A small network was shown many inputs. Here are its activations along a few directions, one row for each input.
Each table varies a few parts of the input and shows all the possible inputs, shuffled.
A made-up example of a description, with smaller parts first: one of 5 places around a ring, together with either a single point or one of 9 places around a ring or (one of 3 separate values, together with one of 4 places along a line).
Shared parts are said once, and a part with two or three values counts as separate values.

A family of inputs:
x1: [ -8  22  57  42   1  26  34  56 -50  -8  32  14  -4 -19  34]
x2: [-20 -28  -8 -34 -17 -18  22  41  40  47  55 -50  21 -31  24]
x3: [ 33  42  37  24  15  36 -22 -20  -5 -51  -3  38 -59 -24 -16]
x4: [ 23  33   5  50 -11  34 -18 -62 -36 -32 -62  46 -22   7  -9]
x5: [-28 -50  -9 -45  -7 -55   1  37   2  56 -11 -36  45  23  -4]
x6: [-12   0  58  52 -14 -30  48  30 -64 -11 -34  35  23  13   8]
x7: [ -1 -22 -52 -61  18   0 -24 -21  79 -15  22 -16 -35 -12  -5]
x8: [ 11  32  -6  73 -21 -38  -7  20 -60 -29 -25  56   5  -8   0]
x9: [  7  -2 -68 -44  17   4 -45 -49  47  13 -42 -28  19  31  -7]
x10: [-23 -41  -3 -61  22  33   0 -35  60  28  50 -45  16   5 -12]
x11: [ -4  -1 -79 -21 -26 -60 -15  32  17  20 -11 -21  19   7 -12]
x12: [ 22  15  69  26  25  66  27 -29 -30 -18  30   8 -30   8   0]
- What is each input in this table made of? => one of 2 separate values, together with one of 6 places around a ring
- The inputs of x11 and x8 match in every part but the choice among 2 separate values. If x5 is changed in the same way as x11 into x8, which row does it become? => x6
- Change only the choice among 2 separate values in x9. List by row number the other rows that result. => x4

A family of inputs:
x13: [-19 -22   4 -13  -7 -25  18  30   9  16  26 -14  16  -8   4]
x14: [ 19  39  64  79   3  31  18 -14 -77 -42 -30  58 -16   7   2]
x15: [ 19  45  59  81 -13  11  19  21 -72 -42 -12  58 -29 -21   8]
x16: [ -7  -8  11 -18   5   7  13  23  17  12  32 -21  -1 -12  13]
x17: [  7   4 -13 -17   8  14  -9  -2  26  -4  29 -12 -18 -10  -3]
x18: [  7   1 -22 -10   5  15 -20 -42  26 -11 -16   4 -10   1  -9]
x19: [  5   6 -34 -10  -2  -2 -15 -10  28 -14   5   3 -17 -13  -1]
x20: [  8   0  -3 -20  16  31 -15 -35  22  -1   9 -10 -11   4 -10]
x21: [ -9  -4 -30   0 -17 -31  -1  27  -3  23   0 -14  27  -1  10]
x22: [ -1  -2 -30 -14  -4 -32 -16  22  11   0 -10   0  -1  -1  -5]
x23: [ -8  -8 -20  -4 -10 -14   1  -1  -8  26 -20 -15  32  18   1]
x24: [ -7 -13  17 -21  13  26   6  -9  11  15  12 -21   4   7   6]
x25: [  2  -6 -17 -17   3 -18 -15 -10   7   2 -31  -2   5  17 -12]
x26: [-16 -30  14 -17   1 -12  16   1   3  20   5 -13  19  11  -3]
- The inputs of x17 and x20 match in every part but one. If x21 is changed in the same way as x17 into x20, which row does it become? => x23
- What is each input in this table made of? => one of 2 separate values, together with either a single point or one of 6 places around a ring

A family of inputs:
x27: [ 18  18 -19  16  -1  24 -23 -55  14 -36 -15  30 -32 -10 -13]
x28: [  4  20  55  48  -6 -19  24  53 -60 -23   0  38 -13 -10   2]
x29: [ 29  32  30  19  21  37 -15 -24  -5 -52 -11  38 -57 -11  -7]
x30: [-34 -50 -10 -42  -8 -57  13  36  15  43  -5 -30  44  14   0]
x31: [  3  19  69  70  -9  15  38  19 -83  -6  -4  31  12   5  13]
x32: [-11   1 -29   6 -19 -41   3  47 -23  27 -19 -13  35  10  15]
x33: [ -4 -36 -35 -73  22   2 -24 -47  68  11  -3 -32  -4  21 -26]
x34: [ 23  34  48  41  16  71   2 -53 -28 -34 -16  30 -27   3   1]
x35: [ -7   6   7  48 -27 -36  23  25 -38  -9  -9  30  17 -10   8]
x36: [ 19  16 -52 -25  10  17 -45 -36  31   2 -17 -16  -7  10 -12]
x37: [-31 -36 -18 -39 -18 -37  23  59  28  56  47 -54  38 -14  20]
x38: [ -8 -24 -46 -69  19  25 -19 -24  80  20  50 -50  -5  -7  -1]
- What is each input in this table made of? => one of 2 separate values, together with one of 6 places along a line
- Change only the choice among 2 separate values in x30. List by row number the other rows that result. => x33
- Change only the place on the line of 6 in x30. List by row number the other rows that result. => x28, x31, x32, x35, x37

A family of inputs:
x39: [  6   4 -29 -13   0  -9 -17   0  19  -4  -1  -4  -9  -2  -8]
x40: [ -7  -5   7   0  -5   3  11   9   5   6  23  -6   3 -12   6]
x41: [ 24  49  58  87  -5  23  13  -4 -78 -50 -30  66 -27  -6   3]
x42: [ -8  -7  18   2  -3  -1  16  18 -16  18   9 -11  14   4   6]
x43: [  4  -5 -19 -14   3   3 -20 -31  16   1 -18  -2  -1   9 -14]
x44: [  1  -8  10 -13  15  23   2 -27  13  -4   8  -5  -6   8  -7]
x45: [  5   4 -26 -14   1   2 -18 -18  19   0 -16  -5  -3   2  -3]
x46: [ -7  -5 -12   1  -6 -22   1  15 -11  16 -12  -7  25  12   2]
x47: [ -8 -11  19  -3  -4 -11  16  22  -3  10  10  -6   5  -5   5]
x48: [  1  -1   6 -12  11  26  -1 -12  16  -1  12  -9  -9  -2   5]
x49: [ -4  -5 -26  -2 -10 -21  -3   6   7   6  -1  -3   9  -2   1]
x50: [-11 -10 -13  -6  -7 -29   1  20  -1   7 -10  -1  13   3   1]
x51: [  3   1   7 -12  10  15  -2   3  14  -4  26  -7 -15 -11   1]
- What is each input in this table made of? => either a single point or (one of 2 separate values, together with one of 6 places along a line)
- Change only the choice among 2 separate values in x45. List by row number the other rows that result. => x48
- Change only the choice among 2 separate values in x40. List by row number the other rows that result. => x49
